Read these off the row that follows.
1) Find the first entry from the left.
2) Find the entry just right of the centre entry.
3) Find the 4th entry from the end.
4) Find the second entry from the right.
5) Find the 2nd entry from the left.
array([118, 142, 137, 125, 128, 122, 131, 131, 154, 126, 129])
1) 118
2) 131
3) 131
4) 126
5) 142

[[142 132 129 133 124 149 118 143 139 128]
 [126 113 144 133  99 134 126 121 133 134]]
Rows and columns are numbered from 0.
Read off the entry in row 1 and column 0.
A: 126
The entry at row 0, column 0 -> 142
Read off the top entry of the column that holds the smallest entry.
A: 124
The top entry of the column that holds the largest entry is 149
The entry directly below 124 -> 99

m =
[[149 128 140 128 142 128 128]
 [129 137 127 128 128 128 128]]
The top-left entry -> 149
The smallest entry in the first column is 129
The entry in the top-right corner is 128
Which number is the last entry in the row that holds the smallest entry?
Answer: 128
Which number is the entry just right of the largest entry?
Answer: 128

M = [120, 128, 140, 116, 150, 127, 139, 135, 132, 117, 133, 140, 124, 123]
The entry just left of 132: 135
The 2nd entry from the left: 128
The third entry from the left is 140
The first entry from the left is 120
The last entry -> 123
The entry just right of 132: 117

arr =
[[132 128 124 131 131 122 132 129 129 128 138 123 127 123 125 136]
 [123 137 119 135 140 118 132 129 133 130 145 134 122 126 124 128]
 [124 128 131 117 122 129 133 131 124 130 122 117 136 126 130 127]
 [124 131 129 124 118 134 127 127 134 125 122 131 135 129 130 125]
 [118 141 133 114 125 136 126 129 125 129 115 125 134 124 123 121]
 [136 126 131 117 115 128 139 130 118 128 126 107 130 122 130 132]
 [130 139 139 114 132 131 129 132 109 136 122 110 127 126 123 130]]
Report the entry in the top-left corner.
132
The last entry, reading row by row: 130
The 4th-last entry, reading row by row -> 127
Report the third entry in reading order.
124
The entry just right of 119 -> 135
Report the second entry on the main diagonal.
137
Report the bottom-left entry.
130
The fifth entry in reading order -> 131
The largest entry in the first column: 136
Report the 2nd entry on the diagonal from the top-right corner.
124
The top entry of the column that holds the largest entry is 138
Report the last entry of the largest entry's row.
128
The top entry of the column that holds the smallest entry -> 123
The third entry from the end, reading row by row -> 126
The second-last entry, reading row by row -> 123
The maximum -> 145
The 1st entry on the diagonal from the top-right corner is 136
Report the smallest entry in the last column.
121
Report the bottom entry of the column that holds the largest entry.
122
Report the first entry in the row that holds the largest entry.
123
The 5th entry from the end, reading row by row: 110
Report the smallest entry in the first column.
118
The minimum is 107
Report the 3rd largest entry.
140
The entry directly below the largest entry is 122

A = [[115, 118, 139, 121, 126, 141, 145, 120, 135, 117, 125], [122, 119, 133, 151, 136, 131, 132, 121, 121, 129, 125], [139, 129, 123, 113, 133, 118, 118, 120, 125, 141, 144], [138, 144, 121, 138, 131, 117, 106, 134, 116, 129, 119], [120, 126, 125, 141, 139, 118, 148, 118, 127, 136, 128], [133, 134, 133, 112, 112, 142, 113, 118, 136, 110, 121], [131, 127, 133, 100, 136, 124, 140, 134, 142, 115, 137], [126, 134, 117, 151, 121, 123, 118, 127, 113, 149, 121], [113, 128, 136, 117, 130, 133, 141, 138, 124, 120, 115], [133, 134, 133, 121, 155, 111, 124, 120, 115, 122, 127], [132, 135, 119, 155, 123, 124, 113, 125, 118, 138, 121], [123, 108, 137, 107, 125, 142, 135, 121, 130, 136, 145], [117, 125, 130, 120, 126, 131, 124, 108, 109, 145, 125], [134, 118, 131, 136, 134, 131, 139, 115, 145, 116, 140], [128, 124, 129, 142, 108, 147, 123, 123, 140, 118, 123], [134, 130, 124, 107, 130, 120, 118, 130, 120, 144, 139]]
The smallest entry -> 100
What is the 5th entry in reading order? 126
The entry just left of the smallest entry is 133
What is the third entry in reading order? 139
What is the entry just right of the smallest entry? 136
What is the fourth entry in reading order? 121
The entry just left of 148 is 118

[130 103 128 131]
The entry just left of 128 is 103
The 3rd largest entry is 128

Questions about the array below.
1) Find the entry just left of the smallest entry.
2) Find the entry just left of the largest entry.
3) Find the entry just left of 120.
4) Find the entry just right of the largest entry.
[[123, 110, 149, 139], [133, 128, 121, 126], [134, 136, 124, 141], [122, 116, 117, 106], [133, 116, 118, 127], [123, 118, 120, 110]]
1) 117
2) 110
3) 118
4) 139
